Each row below holds a small network's activations on one input, seen along a few directions.
Each table varies a few parts of the input and shows all the possible inputs, shuffled.
Descriptions start from the smaller parts, as in this example, which fits no table here: one of 4 places along a line, together with either a single point or one of 9 places along a line or (one of 2 separate values, together with one of 5 places around a ring).
Shared parts are said once, and a part with two or three values counts as separate values.

A family of inputs:
row 1: [-26  58  -8  12   1 -29 -39  11 -24  14  27   6 -16  -3  28  61]
row 2: [ 33  27 -39  43 -15  12 -24  60   4 -12   9 -28  60   7 -29  64]
row 3: [-73 -44  33 -44  -3   0 -11  -7  11  39  12  28  -3  10  12 -13]
row 4: [ 70 -23 -10   5  14  31  34  14  27 -84 -30  -9   2 -37 -34   0]
row 5: [ 26  13  32  -6  34 -18  -5 -60 -16 -42 -14 -22 -75   2  15 -57]
row 6: [ 56  -4 -12  -5  -1  16  66 -11   0 -38 -31  18 -24 -55  13 -12]
row 7: [ 21  47 -45  36 -31  -5   6  32 -22  34  11   2  33 -11  15  53]
row 8: [ 12   4  29 -31  28  -3  19 -30  -5 -54 -10  18 -75 -49  27  -4]
row 9: [-12  75 -15  37  16 -50 -57 -16 -32  26  30 -31 -19  49   8   3]
row 10: [-29 -51  -3 -18 -34  19  35  12  17  57  -8  29  48   2  -4 -23]
row 11: [-18 -69  -1 -10 -18  36   4  34  43   9  -6   0  76  18 -51 -11]
row 12: [-61 -33  40 -17   9  -7 -27 -40  -2  51   9 -12  -6  65  -1 -62]
Describe the family of inputs behind these rows.
Answer: one of 3 separate values, together with one of 4 places along a line
The inputs of row 11 and row 10 match in every part but the place on the line of 4. If row 2 is changed in the same way as row 11 into row 10, which row does it become?
Answer: row 7
Which other rows does row 5 become when the choice among 3 separate values takes its other values? List them by row number.
Answer: row 9, row 12

A family of inputs:
row 13: [-10  30  -1  21 -27   4 -37  22 -29  45  25 -19  22   9  16  47]
row 14: [ 19  18  -2   9  14  11 -10 -16  -3 -47   6  -7 -18 -12  -8  27]
row 15: [  1   0  16 -17  23 -21 -23   9  12 -43  -3  -3 -36 -14   1  -5]
row 16: [-47  -2 -11  -8 -13   8  -8  35  11  36  28  30  43  -5  -9  49]
row 17: [-39 -23   7   4  -8  -2 -26  -4   9  46  14 -21  41  62 -33 -44]
row 18: [ 48  -5 -32   5   0   7  50   9  -7 -16 -14   3 -11 -28   5  -9]
row 19: [  8  -8 -35  31 -19   8 -12  33  18  28   0 -20  72  41 -41  -3]
row 20: [-27   7 -41   9 -23 -13  11  37  16  43  10  39  49  -1 -14  32]
row 21: [ 45 -13  -9   4 -25   8  36  -3  10 -25 -28   8  13 -45   5 -13]
row 22: [-27 -39  11   8  -2  12 -34  25  14  24   4 -24  49  57 -25  -3]
row 23: [ 15 -32  11 -20  12  16  24  -3  -5 -17 -13   2 -38  -9  20  -6]
row 24: [ 37  26 -35  26   9 -10   7 -14   3 -39  -9   1  -4 -10  -7   9]
row 25: [ 31 -11   0 -15   4  30  31   5 -11 -24   1  -3 -24 -27   4  11]
row 26: [-68 -21  -4 -18  -6  -6 -12  26  15  39  13  30  30  15   5  31]
row 27: [ 36  27 -26   7  10 -30   2  18  15 -40  -3  -1 -10 -31 -14  -5]
row 28: [ -1  13  24  -3  26  -4  25 -40  -9   1 -11   3 -40   8   8 -38]
row 29: [-76  -7  -6 -24  -8 -19  -4  -5  11  62  23  34  23  20  -1  -8]
row 30: [ 23  20  14   3  20  23  24  -4 -12 -30  -8  -7 -18 -13  -1  20]
row 31: [  6  -1  25   0  27   9  17 -10  -6 -24 -22  -2 -33   4  15   2]
row 32: [  2  -3  11   3  21  -5 -16 -22   0 -43  -9  -2 -31   7   7  10]
row 33: [  7 -17   8 -22  12   5  30 -31  -8   6  -1   8 -45  -5  15 -49]
row 34: [ -5  12  13 -23  26 -35 -17 -21   6 -18   7   2 -42  -9  -7 -44]
row 35: [-39  24   6   6 -21 -25 -31 -16 -30  69  23 -13   6  36  27 -11]
row 36: [-11 -18  -2  14 -10  27 -29  31  12  20  18 -30  61  37 -41  15]
row 37: [ -5   9   9  -1  22 -19  -8 -53  -5 -18   3   3 -38  12   0 -29]
row 38: [ 41  28 -19  23  15   3  42  -1  -6 -22 -23   0  -4 -13   1   1]
row 39: [ 10 -40  34 -20 -11  16  11 -13   8 -26 -29   7 -15 -28  19 -11]
row 40: [ 17  20   4 -11  16  -7 -18  15   9 -48  11  -9 -23 -33 -14  13]
row 41: [ 10  39 -30  37 -37 -16 -18  26 -24  50   9  -8  34  15  15  28]
row 42: [ 26 -19  23 -15 -19  30  17  -5   5 -33 -14   2  -1 -47   3   6]
row 43: [-29  12   7  12 -20 -11 -39  13 -25  46  13 -17  10  31  35  29]
row 44: [  2 -26  31 -24 -10   5  16 -42   3  -2 -20  13 -21 -24  12 -53]
Describe the family of inputs behind these rows.
Answer: one of 4 places along a line, together with either one of 3 separate values or one of 5 places along a line
The inputs of row 44 and row 42 match in every part but the place on the line of 4. If row 17 is changed in the same way as row 44 into row 42, which row does it become?
Answer: row 36
